m =
[[ 11   2   6 -25  21 -12   2  -5   4   6 -40   1]
 [  3  -2   0   2  11  12   4 -12  -9   1  44  -4]
 [ 13   1   5  -7  -9   4   2 -12  -3  17   9  -3]
 [  4  -2   4 -19  -1   4  -2  -5 -15  -3   2  -3]
 [ -4  -2   1  -5  20  -7   5   8  -2   0 -23  -4]]
Indices start at 1.
(1, 1)	11
(1, 7)	2
(3, 2)	1
(5, 4)	-5
(5, 1)	-4
(1, 11)	-40
(4, 4)	-19
(5, 8)	8
(3, 5)	-9
(3, 9)	-3
(2, 11)	44
(5, 5)	20
(3, 11)	9
(2, 10)	1
(3, 3)	5
(2, 2)	-2
(2, 5)	11
(1, 9)	4
(5, 9)	-2
(1, 10)	6
(2, 7)	4
(5, 12)	-4
(5, 3)	1
(5, 11)	-23
(3, 10)	17

x =
[[-0.116, 0.045, -0.050, -0.104, -0.206, -0.173, 0.019, -0.053, -0.079, 0.012, -0.199, 0.056, -0.192, 0.077, -0.180],
 [0.102, -0.064, -0.234, 0.171, -0.057, -0.042, -0.069, 0.087, -0.254, -0.071, -0.059, -0.083, -0.056, -0.072, -0.065]]
Rows and columns are counted from 1.
(1, 1) => -0.116
(2, 7) => -0.069
(2, 4) => 0.171
(1, 4) => -0.104
(2, 8) => 0.087
(2, 12) => -0.083
(1, 8) => -0.053
(2, 2) => -0.064
(2, 15) => -0.065
(2, 14) => -0.072
(2, 3) => -0.234
(1, 13) => -0.192
(2, 5) => -0.057
(1, 12) => 0.056
(1, 15) => -0.180
(1, 9) => -0.079
(2, 13) => -0.056
(2, 1) => 0.102
(2, 6) => -0.042

X =
 14  -21  -38    6  -29   15   -2  -50   26   39
 -6  -16   10  -15   13   17   11   -8    1    8
 -7   -5    3  -16   11   10    7   -9   -5   16
 -2   -7   10  -14    8   16   10   -4    8    6
 -5   -2    4  -14    7    6    3   -9   -5   11
  8    0  -24    8  -30    0  -10  -39   16   20
 12  -20  -21    1  -14   19   11  -25   27   14
 -8   -6    0  -24   -1   21   14  -33    4   15
 -6   11   -3   -2  -19   -6  -11  -31   -2    4
 18  -26  -21    3  -10   17   11  -19   31   17
 21  -11  -18   14  -23    1   -6  -14   20    5
-13    5    6  -17   -2    3   -6  -29  -10   17
 -1   -9    2  -21    8   21   17  -12   11   16
 -6    4    5  -10   -2    3    1  -14   -2    2
Rows and columns are counted from 1.
(1, 1)	14
(2, 5)	13
(4, 6)	16
(2, 6)	17
(1, 7)	-2
(3, 3)	3
(4, 5)	8
(11, 3)	-18
(10, 10)	17
(8, 10)	15
(11, 5)	-23
(5, 10)	11
(14, 3)	5
(7, 6)	19
(8, 4)	-24
(14, 7)	1
(14, 4)	-10
(10, 5)	-10
(2, 2)	-16
(10, 4)	3
(3, 9)	-5
(8, 9)	4
(8, 1)	-8
(9, 4)	-2
(5, 7)	3
(7, 5)	-14
(9, 2)	11
(3, 10)	16
(13, 10)	16
(5, 6)	6
(8, 2)	-6
(4, 2)	-7
(5, 4)	-14
(14, 5)	-2

data =
26; 39; -10; -4; -8; 18; 34; -20; -7; -9; 1; -7; -9; 15; -9; -18
-16; -32; -4; -5; -9; -27; -20; 3; -8; -13; -8; -5; -7; -33; -2; -5
-15; -20; 21; 14; 24; 8; -16; 35; 18; 27; 19; 18; 19; 15; 10; 28
-11; -16; -16; -10; -26; -23; -4; -21; -17; -21; -14; -13; -15; -24; -14; -19
15; 18; -23; -17; -27; -4; 16; -40; -21; -27; -19; -24; -21; -12; -15; -22
-32; -40; 21; 15; 12; -25; -36; 23; 17; 14; 15; 16; 15; -22; 13; 12
Indices start at 1.
row 1 col 1 -> 26
row 3 col 9 -> 18
row 1 col 7 -> 34
row 3 col 14 -> 15
row 3 col 15 -> 10
row 6 col 8 -> 23
row 3 col 4 -> 14
row 5 col 12 -> -24
row 4 col 4 -> -10
row 2 col 4 -> -5
row 4 col 2 -> -16
row 6 col 12 -> 16
row 1 col 12 -> -7
row 4 col 3 -> -16
row 6 col 13 -> 15
row 1 col 3 -> -10
row 3 col 5 -> 24
row 1 col 2 -> 39
row 1 col 15 -> -9
row 3 col 11 -> 19
row 2 col 8 -> 3
row 2 col 12 -> -5
row 3 col 6 -> 8
row 6 col 9 -> 17
row 3 col 12 -> 18
row 4 col 12 -> -13
row 2 col 9 -> -8
row 4 col 14 -> -24
row 6 col 14 -> -22
row 1 col 8 -> -20
row 4 col 8 -> -21
row 1 col 13 -> -9
row 2 col 11 -> -8
row 2 col 1 -> -16
